A small network was shown many inputs. Here are its activations along a few directions, one row for each input.
Each table varies a few parts of the input and shows all the possible inputs, shuffled.
Descriptions start from the smaller parts, as in this example, which fits no table here: line(6) and (point or (values(2) and ring(5)) or ring(11)).
Shared parts are said once, and a part with two or three values counts as separate values.
In the rows, 100 means zero.

Other details of the inputs vary at random and push rows far along two fixed directions, the same in every table; ignore that.

Rows:
R1: 107 78 120 92 91 108 124 80 91 101 108 106 84 91 75
R2: 103 55 72 87 126 93 91 96 69 62 109 101 81 85 152
R3: 108 131 103 112 95 93 85 112 84 90 56 124 120 129 88
R4: 105 185 136 100 90 78 137 100 131 104 77 88 106 97 108
R5: 87 51 74 111 108 87 105 84 94 72 128 67 85 88 127
R6: 103 97 124 96 91 110 122 103 98 128 110 120 108 86 85
R7: 95 100 88 97 125 103 74 120 79 60 88 112 94 111 155
R8: 96 120 130 122 73 101 89 80 115 101 97 108 109 113 77
R9: 96 82 89 112 115 94 127 116 88 105 127 98 104 85 111
R10: 109 105 139 86 77 116 125 72 108 127 94 108 91 102 29
R11: 106 138 153 105 81 120 117 99 118 123 110 108 82 116 40
R12: 103 121 134 83 81 120 124 111 128 155 110 106 101 97 39
R13: 98 90 96 115 79 90 113 70 107 107 107 82 101 102 52
R14: 101 106 94 96 108 102 73 121 76 66 62 127 107 116 146
R15: 94 85 101 112 101 105 147 117 99 113 125 94 102 85 89
R16: 89 76 126 106 111 114 150 98 107 119 170 94 80 73 94
R17: 94 66 92 118 102 90 135 81 95 87 136 76 81 88 81
R18: 117 102 72 74 99 102 52 94 114 102 79 87 98 108 90
R19: 95 90 101 109 116 99 92 111 76 61 105 115 90 104 150
R20: 110 88 63 60 117 103 68 119 92 83 66 96 92 106 122
R21: 111 86 59 90 114 87 81 102 71 78 64 106 105 107 114
R22: 105 86 114 97 87 106 126 84 92 108 91 99 90 101 65
R23: 102 95 73 91 116 92 78 119 76 107 75 117 121 97 136
R24: 110 134 105 101 92 96 65 108 79 95 37 132 123 136 102
R25: 95 67 93 104 93 94 98 70 106 87 124 83 89 86 103
R26: 90 91 117 121 102 108 129 114 92 76 107 99 87 110 114
R27: 93 58 121 112 95 100 140 66 103 92 159 83 68 76 84
R28: 116 189 116 78 91 72 111 105 132 147 50 102 137 79 97
R29: 110 121 87 84 91 92 51 99 95 129 53 135 139 104 103
R30: 83 79 90 116 98 92 108 98 107 113 128 84 111 87 113
R31: 102 129 86 80 106 111 61 137 96 81 51 111 102 125 124
R32: 88 81 107 117 101 95 126 97 103 120 135 91 102 85 100
R33: 106 76 69 74 125 98 73 99 77 74 82 105 91 99 137
R34: 109 84 56 87 109 94 89 110 77 76 56 102 105 108 114
R35: 87 72 83 99 123 107 107 109 104 97 145 87 92 76 140
R36: 110 107 134 95 76 110 110 60 118 130 106 101 92 100 28
R37: 92 120 117 125 79 95 87 89 106 98 84 100 115 123 83
R38: 104 71 95 99 106 96 115 86 81 91 106 95 84 97 100
R39: 94 65 86 106 106 90 109 83 89 84 114 84 85 92 108
R40: 90 96 119 121 98 100 104 95 96 77 120 104 92 101 117
R41: 95 122 151 132 72 103 124 82 109 115 110 103 101 117 47
R42: 97 115 99 105 106 106 71 106 98 78 86 108 101 114 124
R43: 108 75 64 77 126 98 73 107 99 77 108 81 78 94 129
R44: 98 108 102 101 80 95 80 86 116 133 96 112 126 95 88
R45: 95 110 89 90 114 108 73 125 84 67 62 117 105 119 143
R46: 83 76 85 124 102 89 126 103 107 107 145 78 107 84 104
R47: 101 101 55 99 112 83 71 118 85 104 72 110 132 103 128
R48: 113 154 120 94 84 112 62 104 114 118 64 116 105 128 62
R49: 81 72 111 115 102 114 136 89 128 115 180 71 84 71 99
R50: 85 94 118 125 97 115 112 93 119 78 146 77 82 98 107
R51: 104 143 99 118 75 88 63 98 101 100 44 114 138 137 70
R52: 108 130 114 76 86 113 86 106 104 144 59 132 129 107 68
R53: 94 70 98 101 117 101 118 107 87 100 141 107 93 73 136
R54: 93 73 76 96 120 101 111 127 83 95 103 100 105 88 147
R55: 101 132 134 131 74 96 114 90 106 109 90 108 113 122 42
R56: 108 139 95 96 91 111 49 110 117 99 73 100 105 124 94
R57: 110 97 76 83 95 101 57 79 108 98 74 94 108 106 96
R58: 96 91 77 89 111 109 86 115 123 114 135 79 95 87 117
R59: 89 73 100 100 121 110 129 115 119 111 178 74 71 73 113
R60: 106 104 83 73 119 105 80 128 100 118 100 109 102 95 117
R61: 90 83 79 119 119 99 116 133 84 49 97 94 93 110 145
R62: 117 106 122 79 92 110 107 86 110 125 106 100 79 103 43
R63: 115 158 123 82 90 72 139 80 129 119 79 78 100 80 85
Each input here is: values(3) and (point or (line(4) and line(5))).
- Changing only the values(3) part turns R46 into R13. The same change can be made to R29. Which row results? => R27
- Which other rows does R56 become when the values(3) part takes its other values? List them by row number. => R18, R58
- Start at R55 and move only the line(5) part, one step at a time. The first step leads to R41. Which rows follow, in order? => R40, R42, R48
- Which other rows does R18 become when the line(4) part takes its other values? List them by row number. => R20, R43, R62
- Which other rows does R35 become when the line(5) part takes its other values? List them by row number. => R29, R32, R47, R59

Rows:
R64: 86 61 91 97 133 117 113 125 94 63 155 82 62 84 156
R65: 111 146 101 105 80 87 63 100 85 103 20 134 140 134 88
R66: 104 71 139 102 74 124 132 70 108 153 142 112 89 92 9
R67: 93 100 128 125 88 100 135 90 101 90 119 94 89 103 80
R68: 94 113 98 111 96 94 92 103 113 104 104 94 112 101 107
R69: 78 66 102 123 116 103 140 103 119 75 187 55 64 75 130
R70: 97 92 84 104 113 96 90 107 87 58 91 93 89 109 135
R71: 107 126 134 95 85 119 101 103 109 129 92 121 102 112 55
R72: 107 75 44 82 103 92 36 91 91 106 71 102 123 103 113
R73: 103 96 55 77 132 86 81 124 87 68 77 91 98 92 170
R74: 118 145 126 91 73 105 73 81 106 109 43 121 108 131 48
R75: 120 94 62 78 86 91 31 81 74 105 21 128 130 128 78
R76: 91 92 134 115 100 99 176 93 114 109 157 77 77 72 85
R77: 103 120 79 92 112 80 94 117 87 96 61 110 124 96 141
R78: 85 63 62 100 144 102 94 143 75 54 122 97 89 89 196
R79: 101 138 89 106 91 86 63 107 104 112 58 115 139 115 110
R80: 82 68 79 106 127 102 105 110 111 60 160 60 68 81 157
R81: 119 136 96 69 98 96 77 99 106 110 50 109 108 106 92
R82: 108 81 131 94 74 105 147 57 114 154 129 94 90 81 11
R83: 93 117 166 127 74 116 155 94 114 142 139 114 99 97 39
- What is each input in this table made of? => values(4) and (point or line(4))
- Changing only the values(4) part turns R65 into R79. The same change can be made to R67. Which row results? => R68
- Which other rows does R81 become when the values(4) part takes its other values? List them by row number. => R64, R74, R80
